A small network was trained on made-up records. Each row is its average activation on records with the value named, seen along a few directions.
Related values have similar rows: they may be neighbours, one step apart, or belong to one group.
Random noise pushes rows far along 4 fixed directions. That doesn't count. These rows show it; they differ only by the noise:
[-504,-330,-63,5,-407,179,173,-60,100,-625,831,-4,-454,72]
[-114,-66,-168,58,-118,-61,-56,-153,2,-126,16,-27,-126,-85]
[137,-238,-148,-1,-4,-60,-128,12,150,-5,-120,-135,-14,-286]
[247,131,258,117,342,42,280,383,-424,-73,-123,196,248,400]
[-298,-7,-64,88,-192,34,95,-115,-108,-327,293,69,-206,147]
[53,11,228,94,100,130,206,318,-200,-242,135,100,97,280]


Values of L:
l2: [-46,-11,-47,-73,-67,-123,-97,204,10,-20,-135,-201,89,-82]
l5: [125,-365,-50,-76,76,-61,103,151,-12,-126,48,70,-115,1]
l1: [-110,33,4,68,-54,177,-195,-229,172,92,119,96,-72,-81]
l6: [-182,-98,-7,-127,46,-22,249,112,-178,-28,398,47,30,568]
l3: [-351,256,-13,66,-176,227,-83,-341,234,-42,138,115,-275,-19]
l9: [-100,405,187,63,13,-11,-28,204,-25,-156,-173,-67,126,25]
l4: [3,-264,-240,-120,-200,-74,-43,-386,76,319,183,-146,-53,-154]
l8: [-166,623,442,91,-213,257,-132,5,130,-218,-116,87,-17,20]
l7: [-88,499,41,12,-317,-64,-349,-443,315,520,-310,-128,264,-207]
The values of L form 3 separate groups.
Q: Which other values are in the same group as l2? Give them in the order they are listed.
A: l5, l9
Q: Which other values are in the same group as l6? Give them in the order they are listed.
A: l4, l7

Values of G:
g1: [394,-261,602,-58,583,127,723,247,-176,155,232,434,-23,595]
g3: [275,-369,-304,-240,341,-295,14,18,-97,100,-11,-54,-184,-312]
g12: [21,254,-66,321,237,-177,192,126,-670,-292,-237,36,326,432]
g5: [401,-371,-116,-277,278,-30,-71,462,275,341,-198,-340,353,-215]
g7: [59,453,311,149,-269,405,-270,28,245,58,-113,148,169,-99]
g9: [443,-378,77,-76,372,251,31,350,228,-19,-63,15,5,-371]
g10: [332,-643,-503,-131,-133,-170,-200,-292,392,609,79,-106,-120,-602]
g2: [609,-511,-301,-152,504,-327,-165,302,33,217,-657,-190,-6,-581]
g11: [149,-468,-470,-205,131,-362,-60,-384,25,693,-297,-278,-35,-155]
g8: [278,-421,-72,-235,9,-236,-96,260,143,37,-65,-381,189,-325]
g4: [-65,-354,-441,-34,460,-284,281,-366,-477,-225,33,416,-554,-177]
g6: [502,77,-336,-229,319,-477,-104,-92,-118,673,-525,-93,151,-426]
A value of G combines one of 4 hidden first parts with one of 3 second parts; all combinations occur once.
Q: g6 and g5 share the first part; g6 and g10 share the second. Which value has the first part of g10 and the second part of g5?
A: g11
Q: g4 and g2 share the first part; g4 and g9 share the second. Which value has the first part of g9 and the second part of g2?
A: g3
